A small network was shown many inputs. Here are its activations along a few directions, one row for each input.
Each table varies a few parts of the input and shows all the possible inputs, shuffled.
Descriptions start from the smaller parts, as in this example, which fits no table here: line(6) and (point or line(9) or (values(2) and ring(5))).
Shared parts are said once, and a part with two or three values counts as separate values.

Other details of the inputs vary at random and push rows far along two fixed directions, the same in every table; ignore that.

Table:
r1: [ 6  4  3  5  2  0 -8  7 -6 -8  0  2]
r2: [  1  -2 -12 -15 -27  -5   4 -17   9  23 -10   8]
r3: [-7  3  5  3 13 -1 -8 11 -8 -6 -4  3]
r4: [ -7   7  10   5   2   0  -5   3 -12  10   1   6]
r5: [  2   1  -3  -4  -4  -5  -8   1 -11   1 -10   6]
r6: [  2  -1 -13 -15 -23  -6   7 -21   8  26 -16   8]
r7: [-4  2  0  6  9  3 -7 10 -8  0 -5  7]
r8: [ -6  -7   0   3  22  10  18   5  36 -33  21 -25]
r9: [ -5  -4  -3 -13 -20  -1  10 -20  11  36  -2  15]
r10: [ -5   1  -2 -10 -20   2  13 -21   8  35  -4  16]
r11: [  9   1   6   5   1   0  -7   4 -12  -4   2   6]
r12: [  6   4   0   2   0  -5  -8   4 -12   0 -12   5]
r13: [  3  -9 -16  -4   6   8  19  -8  39 -31  12 -17]
r14: [  3  -7  -9   2  14   7  14   3  33 -42  18 -23]
r15: [  4   5   1   4  -3  -3 -11   6 -11  -1  -7   7]
r16: [  3   1   8   6  14  -3 -13  17 -16 -22   4  -7]
r17: [ -4  -3   8   2   7   1   1   3 -14   2   3  -2]
r18: [  7   4   7   8   5   0 -11   9 -12 -10   3   2]
r19: [ 4  2  0  3  2 -2 -9  8 -9 -9  3  0]
r20: [  3   2   4   4   7  -6  -9  11 -14 -10  -6  -6]
r21: [ -4  -1  -5  -2 -13   3   3 -10   7  26   0   9]
r22: [  6   0  -8  -9 -25  -4   6 -20   8  28  -7   7]
r23: [ -7  -3  -4   1  13  12  25  -5  40 -22  17 -20]
r24: [ -7   3  13   7  14  -1 -10  14 -13  -4   6   0]
r25: [  6  -1   7   1   0  -6  -6   1 -17   4  -2   1]
r26: [ -7   1   2   2  10   0  -4   8 -15  -5  -6  -2]
r27: [ -4   0  -8  -3 -13   3   4  -8   8  24  -4  10]
r28: [ -4   2   6  14  20   3 -11  21 -11 -16   2  -2]
r29: [  4   3   2   2  -3  -3 -11   3 -15   1   2   5]
r30: [ -9   0  -5  -9 -14  -2   4 -10  10  23  -7   9]
r31: [-8  8  6  6  7  0 -4  8 -8  0 -3  4]
r32: [  6  -2  11   6  14  -2 -10  13 -18 -20   7  -5]
r33: [ -1  -3  -3  -4 -13   4   6 -12   5  26   0  13]
r34: [ -7  -9  -7  -3   9  10  23  -6  31 -18  14 -24]
r35: [  3   1   5  -1  -3  -5 -11   3 -16   2   0   2]
r36: [  7   4   6   7   7  -4  -9  11 -13  -9  -2  -3]
r37: [  5   4  -1   2  -2  -1 -10   4 -10  -2  -9   9]
r38: [  3   1   3   2   4  -5  -5   6 -10  -6  -2  -6]
r39: [ -8   1   0  -2  -3  -2  -3   2 -12  11  -8   2]
r40: [  4   1   3  -1  -5  -6  -6  -2 -13   8  -3  -1]
r41: [  7  -1   8   8  13  -1 -10  13 -17 -20   9  -1]
r42: [ -7   0   4  -1  -2  -1  -2  -1 -15  14  -1   0]
r43: [ 10 -10  -5  -2   3   6  21 -11  32 -18  14 -17]
r44: [  5  -9 -20 -12 -15   5  30 -24  53  -4   5 -15]
r45: [ -8   5  -6  -7 -12   1   7 -13   7  22 -10  12]
Description of these inputs: line(5) and (values(4) or ring(5)).
Question: The inputs of r24 and r8 match in every part but the line(5) part. If r18 is changed in the same way as r24 into r8, which row does it become?
Answer: r1
Question: The inputs of r17 and r39 match in every part but the line(5) part. If r11 is changed in the same way as r17 into r39, which row does it become?
Answer: r15
Question: Which other rows does r32 become when the ring(5) part takes its other values? List them by row number.
Answer: r11, r25, r41, r43
Question: Which other rows does r21 become when the values(4) part takes its other values? List them by row number.
Answer: r4, r24, r42
Question: A walk changes only the line(5) part. It starts at r32 and steps to r35. List the rest of the walk in order.
Answer: r16, r2, r5
Question: Which other rows agree with r5 in the line(5) part? List them by row number.
Answer: r3, r6, r7, r12, r13, r26, r37, r45

Table:
r46: [ -4   1 -15  -3  -1  -2  -1   9  27 -25  -2 -17]
r47: [  9   5  10  15  16  -4 -25  27  -9 -35  20  -9]
r48: [-27  -9  10   2  20  22  27  -4  36   1  39 -13]
r49: [  7   8  -5  -1 -10  -2  -3  -7   0  10 -17  25]
r50: [  2  -7 -23 -28 -47 -13   5 -34  -6  61 -31  15]
r51: [ 11  -4 -12   7   7  10  10  -1  17 -20   2  -5]
r52: [ 15  -9  -4 -14 -38  -8  -2 -26 -15  49  -4  16]
r53: [ -2   9  18   1  13 -18 -20  18 -47  -8 -15 -10]
r54: [ 16  -6   2  12  14   4  10   3   7 -20   1 -12]
r55: [ 11   4  33  15  26  -9 -19  23 -42 -32  18 -16]
r56: [-28  -1   6  10  27  24  35  -2  45   2  18  -8]
r57: [  7 -11 -14 -17 -22   5  19 -26  39  -3  17   4]
r58: [  8   2 -15   4   0   7  16  -4  54 -21   4 -13]
r59: [ 13   0   6   8  -3  -2 -25  12 -39  -1   6  13]
r60: [  0   4  -2   7   8  -6 -30  25 -48 -14 -17   6]
r61: [ -7   6 -21 -27 -45 -13 -10 -24 -13  50 -36  37]
r62: [-43  12  23  12  28   3 -20  31 -48  24 -10  14]
r63: [ 11  -4   0  -2   6   3  34 -19  41 -18   8 -27]
Question: The inputs of r47 and r58 match in every part but one. If r59 is changed in the same way as r47 into r58, which row does it become?
Answer: r51
Question: What do these inputs look like to the network?
Answer: values(3) and (point or line(5))
